A small network was trained on invented records. Each row is its activation on one of them, seen along a few directions.
Records have a field called U. Each example row is followed by its value.
The word absent means that the record has no U.
The largest differences between rows may come from other fields.
In the rows, zero is written as 500.
Random noise pushes rows far along 9 fixed directions. That doesn't count. These rows show it; they differ only by the noise:
[189, 560, 428, 420, 554, 312, 572, 491, 389, 657, 592, 641, 416, 500, 643,
 505, 273, 528, 443, 471, 444, 484, 460, 445, 417, 661, 476, 722, 399]
[678, 593, 597, 441, 312, 589, 613, 605, 533, 435, 597, 177, 303, 304, 471,
 496, 422, 224, 622, 565, 515, 597, 677, 732, 549, 502, 588, 336, 559]
[344, 531, 351, 435, 438, 320, 480, 370, 307, 706, 399, 495, 554, 361, 653,
 556, 301, 585, 517, 700, 295, 428, 649, 545, 469, 561, 730, 659, 543]
[468, 514, 611, 488, 481, 454, 598, 714, 630, 426, 414, 275, 313, 368, 708,
 547, 427, 500, 260, 498, 504, 653, 691, 527, 400, 609, 660, 598, 460]
[587, 422, 477, 473, 324, 545, 435, 574, 662, 491, 425, 424, 509, 562, 466,
 478, 598, 407, 501, 623, 420, 531, 599, 477, 517, 454, 715, 440, 628]
[463, 531, 473, 459, 333, 508, 480, 642, 629, 540, 515, 365, 378, 553, 481,
 462, 440, 312, 603, 561, 474, 565, 577, 495, 511, 575, 663, 423, 655]
[537, 652, 580, 735, 722, 568, 421, 422, 329, 440, 399, 486, 560, 405, 409,
 436, 720, 672, 220, 264, 554, 461, 493, 381, 469, 684, 440, 477, 527]
[351, 285, 584, 329, 268, 447, 593, 370, 595, 634, 408, 898, 546, 665, 436,
 280, 551, 466, 135, 538, 391, 483, 541, 360, 484, 545, 617, 720, 439]
[417, 643, 482, 506, 448, 401, 565, 583, 503, 527, 528, 409, 429, 512, 551,
 451, 515, 400, 488, 428, 399, 449, 561, 556, 401, 674, 554, 596, 522]
[520, 613, 563, 606, 523, 456, 534, 493, 455, 469, 386, 458, 535, 465, 510,
 413, 697, 558, 232, 363, 401, 429, 596, 498, 391, 682, 561, 620, 500]
[216, 467, 589, 457, 569, 440, 557, 410, 407, 612, 436, 729, 427, 451, 538,
 400, 370, 585, 183, 412, 554, 545, 520, 336, 482, 658, 511, 652, 426]

[298, 404, 563, 441, 539, 511, 507, 741, 791, 396, 523, 550, 417, 740, 540,
 550, 420, 409, 688, 426, 698, 595, 372, 403, 534, 418, 425, 441, 501]	u7
[442, 384, 577, 482, 573, 511, 520, 355, 467, 475, 453, 770, 647, 565, 439,
 473, 585, 601, 425, 442, 538, 418, 412, 457, 555, 388, 376, 564, 385]	u3
[372, 431, 629, 400, 407, 357, 701, 532, 668, 431, 316, 601, 582, 612, 619,
 427, 586, 475, 408, 449, 391, 375, 600, 634, 392, 486, 521, 724, 393]	u9
[857, 479, 532, 476, 355, 414, 636, 461, 343, 537, 502, 364, 562, 318, 648,
 630, 372, 667, 330, 678, 338, 588, 625, 758, 485, 479, 506, 687, 341]	u2
[564, 405, 529, 368, 451, 494, 609, 419, 459, 526, 671, 696, 521, 520, 478,
 528, 379, 475, 579, 543, 534, 512, 381, 599, 575, 341, 289, 553, 315]	u6
[753, 383, 580, 374, 277, 589, 605, 462, 520, 469, 643, 523, 540, 541, 367,
 510, 420, 340, 718, 622, 544, 548, 445, 702, 665, 289, 381, 372, 449]	u5
[619, 541, 649, 571, 492, 475, 617, 687, 601, 402, 390, 344, 445, 499, 627,
 521, 490, 584, 298, 421, 543, 628, 574, 554, 429, 607, 478, 594, 454]	u9
[617, 659, 432, 698, 789, 603, 322, 382, 239, 450, 441, 334, 630, 275, 469,
 668, 490, 673, 775, 496, 619, 452, 456, 529, 620, 382, 417, 258, 589]	u6
[308, 668, 669, 574, 651, 366, 655, 393, 280, 500, 227, 448, 495, 272, 640,
 469, 379, 667, 324, 336, 560, 431, 683, 627, 451, 680, 468, 647, 437]	u8
[387, 401, 502, 386, 555, 507, 515, 300, 239, 669, 643, 744, 480, 422, 432,
 579,  60, 588, 659, 583, 686, 605, 337, 493, 708, 413, 284, 437, 403]	u8
[403, 518, 511, 515, 475, 406, 547, 585, 481, 612, 614, 686, 487, 756, 470,
 460, 321, 554, 483, 386, 580, 580, 287, 396, 523, 671, 279, 612, 463]	u5
[626, 563, 488, 446, 447, 321, 685, 541, 473, 437, 585, 442, 569, 514, 657,
 605, 515, 528, 562, 496, 347, 397, 505, 775, 381, 463, 388, 732, 278]	u2
[291, 449, 630, 468, 592, 497, 562, 296, 432, 506, 364, 819, 590, 527, 414,
 368, 537, 560, 419, 353, 623, 385, 460, 442, 562, 446, 365, 540, 419]	u4
[541, 608, 283, 602, 437, 357, 380, 571, 419, 648, 483, 392, 597, 630, 560,
 587, 406, 625, 672, 604, 337, 475, 457, 482, 474, 628, 578, 569, 656]	u3
[523, 436, 432, 629, 618, 512, 340, 372, 306, 640, 523, 799, 699, 706, 358,
 522, 424, 796, 429, 449, 586, 554, 216, 269, 614, 571, 303, 515, 519]	u7
[830, 589, 503, 650, 246, 422, 512, 814, 472, 671, 544, 248, 389, 684, 547,
 536, 204, 672, 240, 531, 457, 870, 464, 461, 478, 941, 513, 623, 642]	u7
[278, 354, 746, 413, 422, 548, 604, 549, 668, 502, 271, 606, 390, 536, 494,
 378, 332, 452, 335, 465, 690, 642, 609, 421, 587, 538, 554, 475, 553]	u9
[312, 596, 449, 594, 727, 371, 448, 590, 509, 426, 310, 336, 538, 409, 733,
 656, 498, 661, 605, 468, 488, 410, 589, 529, 421, 479, 571, 569, 504]	u4
[253, 478, 606, 543, 607, 497, 456, 600, 673, 387, 190, 435, 501, 540, 551,
 510, 514, 521, 595, 408, 643, 472, 601, 462, 521, 488, 602, 412, 629]	u8
[600, 474, 566, 545, 547, 638, 457, 377, 300, 603, 599, 671, 485, 483, 326,
 478, 275, 609, 473, 470, 738, 675, 324, 379, 699, 509, 267, 355, 503]	u6
[658, 395, 725, 403, 241, 554, 657, 383, 494, 498, 345, 517, 500, 402, 400,
 379, 482, 428, 318, 560, 492, 544, 701, 674, 597, 474, 583, 499, 486]	u2
[198, 376, 401, 497, 699, 422, 368, 569, 581, 536, 461, 686, 532, 639, 628,
 644, 356, 689, 576, 529, 603, 547, 352, 269, 526, 408, 470, 563, 468]	u1
[278, 455, 553, 451, 440, 493, 501, 677, 730, 520, 435, 524, 325, 628, 527,
 399, 445, 392, 395, 440, 581, 605, 536, 332, 466, 614, 608, 509, 586]	absent
[824, 513, 520, 564, 370, 501, 545, 537, 580, 377, 532, 464, 677, 662, 410,
 496, 793, 476, 546, 466, 369, 396, 453, 667, 476, 429, 402, 539, 459]	u1
[548, 405, 490, 412, 452, 516, 528, 377, 398, 558, 671, 713, 596, 590, 376,
 534, 348, 484, 742, 561, 578, 492, 300, 550, 659, 325, 275, 431, 415]	u5
[388, 730, 712, 640, 506, 509, 604, 480, 286, 596, 401, 468, 338, 425, 361,
 291, 347, 496, 240, 224, 654, 604, 563, 458, 548, 923, 417, 478, 616]	u1
[830, 516, 617, 541, 230, 591, 562, 575, 638, 427, 378, 288, 498, 490, 421,
 365, 752, 370, 280, 526, 366, 530, 710, 616, 453, 592, 680, 475, 614]	absent
[592, 409, 535, 374, 454, 542, 618, 347, 486, 466, 683, 719, 544, 497, 420,
 450, 603, 402, 485, 503, 471, 414, 421, 597, 514, 330, 322, 558, 294]	absent
[312, 571, 372, 538, 464, 388, 434, 670, 576, 635, 585, 579, 456, 808, 498,
 480, 368, 489, 637, 441, 503, 534, 329, 339, 482, 691, 436, 570, 613]	u3
[591, 412, 370, 451, 362, 434, 430, 429, 510, 573, 410, 539, 674, 581, 501,
 559, 494, 551, 705, 692, 361, 412, 518, 579, 554, 340, 598, 510, 570]	u4

Which value of U does each new row have?
[442, 542, 454, 630, 495, 504, 349, 771, 747, 454, 449, 436, 486, 828, 431,
 495, 605, 476, 617, 377, 562, 549, 390, 332, 493, 622, 522, 417, 698]	u2
[453, 452, 322, 473, 488, 356, 428, 439, 395, 665, 494, 575, 560, 484, 632,
 586, 381, 676, 417, 664, 327, 499, 507, 434, 445, 527, 621, 683, 474]	absent
[340, 588, 448, 526, 494, 443, 455, 365, 412, 555, 394, 600, 671, 615, 372,
 420, 551, 428, 825, 450, 479, 270, 456, 543, 579, 473, 479, 415, 638]	u5
[576, 400, 511, 492, 320, 516, 452, 591, 659, 526, 391, 510, 538, 695, 438,
 481, 467, 491, 559, 575, 524, 579, 503, 481, 578, 486, 556, 456, 631]	u8
[708, 378, 706, 385, 130, 560, 669, 414, 622, 457, 324, 544, 582, 581, 327,
 317, 607, 313, 463, 555, 455, 459, 667, 730, 595, 434, 567, 469, 553]	u8
[488, 455, 433, 505, 597, 446, 461, 563, 478, 507, 594, 547, 542, 587, 568,
 660, 350, 629, 639, 522, 562, 557, 341, 482, 536, 434, 368, 524, 420]	u2
[440, 389, 510, 421, 382, 527, 499, 631, 745, 512, 641, 748, 479, 876, 353,
 406, 527, 360, 603, 413, 578, 544, 269, 364, 541, 480, 354, 479, 505]	u2
[505, 438, 657, 460, 458, 560, 583, 541, 478, 532, 470, 483, 367, 428, 508,
 519, 172, 534, 464, 530, 727, 733, 514, 505, 636, 511, 416, 421, 494]	u9
[473, 377, 368, 515, 526, 362, 376, 532, 462, 593, 305, 445, 651, 497, 721,
 730, 280, 797, 571, 749, 419, 566, 540, 465, 530, 409, 681, 592, 549]	u5
[579, 405, 508, 428, 370, 575, 468, 356, 481, 521, 452, 580, 610, 525, 337,
 485, 463, 423, 774, 613, 540, 444, 494, 607, 674, 302, 483, 328, 585]	u8
